These are the activations of a small neural network, seen along a few directions. Each row is one input.
Each table varies a few parts of the input and shows all the possible inputs, shuffled.
A made-up example of a description, with smaller parts first: ring(5) and (point or ring(9) or (values(2) and line(6))).
Shared parts are said once, and a part with two or three values counts as separate values.
In the rows, zero is written as 128.

Other details of the inputs shift rows strongly along two fixed directions, in all tables alike. That doesn't count.

A family of inputs:
r1: [176 108 143 109 124 182 148 138 123  79  41 112 230 124 218]
r2: [119 171 163 121 166 105 120 102 125 129 109 109 140 143 120]
r3: [183  67  88 101  74 149 154 190 127 155 111 155 149 112 185]
r4: [113 100 108 136 108 103 124 155 124 145 191 140  67 111 115]
r5: [100 105  72 138 112 126 143 125 143 148 186 147  81 114 100]
r6: [119 166 139 148 160  90 135 108 113 101 118 113 150 155 108]
r7: [183 125  89 124 129 144 174 148 125 111  37 131 245 151 172]
r8: [114 152 147 155 145 101 119 131 106 117 117 103 158 152  84]
r9: [169  81  79  88 114 163 163 154 146 158  95 173 161  98 196]
r10: [120 114 104 125 102 112 140 137 123 139 193 146  61 111 118]
r11: [ 85 151 162 175 139 171 103 130 118 102 102 127 147 162  80]
r12: [102 109 112 111 122 138 129 118 152 165 167 158  74 102 114]
r13: [104  99 121 122 115 117 117 141 145 165 171 143  68 105 118]
r14: [144 171 166 128 135 135  87  81 127  96 118 108 136 141 109]
r15: [118 101 125 137 136 138 103 127 159 138 182 130  57  89 155]
r16: [127 170 153 139 155  87 130 111 107 109 121 105 140 156 121]
r17: [103 148 132 158 152 109 116 125 122 127 112  99 166 156  77]
r18: [ 93  92 118 126 124 125 117 133 154 172 165 152  76 103 113]
r19: [133 171 169 123 138 108 124 114 114 122 118 105 136 157 100]
r20: [119  91 127 127 111 136 104 132 129 121 177 127  43  95 140]
r21: [120 168 144 146 139 108 136 112 109 109 118 109 149 154  85]
r22: [120 172 170 119 144 119 121 107 127 133 105 109 138 145  98]
r23: [178  70  79  88  69 209 143 147 143 111  97 167 162  81 221]
r24: [131 169 162 127 159  94 123 107 111 121 120 105 138 157 124]
Description of these inputs: point or line(5) or (values(3) and line(6)).
What sort of input is r9?
Answer: values(3) and line(6)
Change only the line(6) part in r19. List by row number the other rows that result.
Answer: r5, r10, r12, r21, r22
List by row number the other inputs of the same sort as r15.
Answer: r1, r14, r20, r23

A family of inputs:
r25: [106 141 143 150 140 153 110 111 134  99 119 120 142 135 116]
r26: [121 145 139 140 134 118 130 128 117 122 116 118 144 146 105]
r27: [182 117 116 121 105 162 159 166 113 124  38 131 228 144 166]
r28: [126 116 111 124 120 124 138 137 130 141 140 138 121 123 126]
r29: [124 114 113 127 119 135 132 137 136 145 135 139 120 122 122]
r30: [124 116 114 123 125 128 136 136 136 149 135 141 119 122 129]
r31: [129 114 107 131 120 118 137 140 125 135 142 135 121 125 129]
r32: [121 150 154 126 151 111 117 107 130 122 131 113 117 130 124]
r33: [124 145 150 133 142 118 116 115 125 113 128 110 126 134 124]
r34: [127 113 124 125 117 147 118 130 135 129 137 136 114 114 136]
r35: [120 147 140 138 136 115 128 125 120 123 118 116 145 145 104]
r36: [118 145 143 143 135 127 123 128 123 126 113 118 142 144  99]
r37: [126 119 112 121 124 123 140 134 132 145 139 141 120 123 129]
r38: [118 143 153 137 138 133 111 120 126 115 123 116 127 135 119]
r39: [126 113 126 128 116 149 119 132 132 127 137 138 113 116 135]
r40: [129 115 123 125 117 139 127 132 128 124 142 134 112 118 140]
r41: [119 144 155 129 140 133 108 111 132 121 118 117 131 133 117]
r42: [115 151 146 134 145 120 122 118 132 136 116 119 136 143 101]
r43: [138 119 118 122 119 127 130 127 127 123 145 130 111 118 145]
r44: [133 118 106 130 117 116 141 139 120 130 144 138 118 129 128]
r45: [123 148 140 135 145 104 128 122 121 127 122 114 142 144 110]
r46: [136 124 107 119 125 111 143 132 127 141 143 140 118 124 134]
r47: [129 114 108 133 119 119 138 142 122 133 142 137 119 127 128]
r48: [119 144 156 129 143 128 111 113 131 120 119 114 129 132 121]
r49: [139 120 120 117 122 124 131 124 130 127 143 131 111 115 148]
r50: [182 120 128 106 112 160 149 145 122 117  54 126 206 131 180]
r51: [138 119 119 124 118 129 131 129 125 121 145 131 110 120 145]
r52: [139 124 120 113 126 122 134 121 131 131 141 134 109 114 150]
r53: [124 147 152 129 146 115 117 111 128 117 127 110 124 132 125]
r54: [128 153 137 136 139 104 130 121 115 119 121 113 144 149 107]
r55: [129 115 123 123 118 137 126 130 131 126 141 133 113 116 140]
r56: [127 116 127 116 123 143 121 123 140 137 133 140 112 113 141]
r57: [118 146 143 141 137 125 121 124 126 127 114 116 144 143  99]
r58: [134 115 121 127 121 132 128 133 128 122 143 131 111 118 145]
r59: [135 120 106 122 121 112 141 134 126 137 144 137 120 125 131]
r60: [131 119 110 122 128 115 140 135 130 144 141 139 120 123 135]
r61: [116 147 157 126 148 124 111 109 134 125 122 117 122 131 120]
r62: [116 147 145 136 143 117 123 123 127 131 114 116 143 144 104]
r63: [108 107  99 145 120 153 130 133 132 122 136 142 127 122 116]
r64: [127 113 125 125 120 142 120 132 134 128 138 134 113 115 140]
r65: [130 118 125 113 125 133 130 124 135 134 137 136 111 113 145]
r66: [122 112 111 132 117 131 132 141 130 140 137 137 121 123 123]
What is each input in this table made of?
Answer: values(2) and (point or (line(4) and line(5)))
Changing only the values(2) part turns r48 into r62. The same change can be made to r56. Which row results?
Answer: r42
Change only the line(4) part in r55. List by row number the other rows that result.
Answer: r40, r50, r65
Change only the values(2) part in r39. List by row number the other rows that result.
Answer: r36
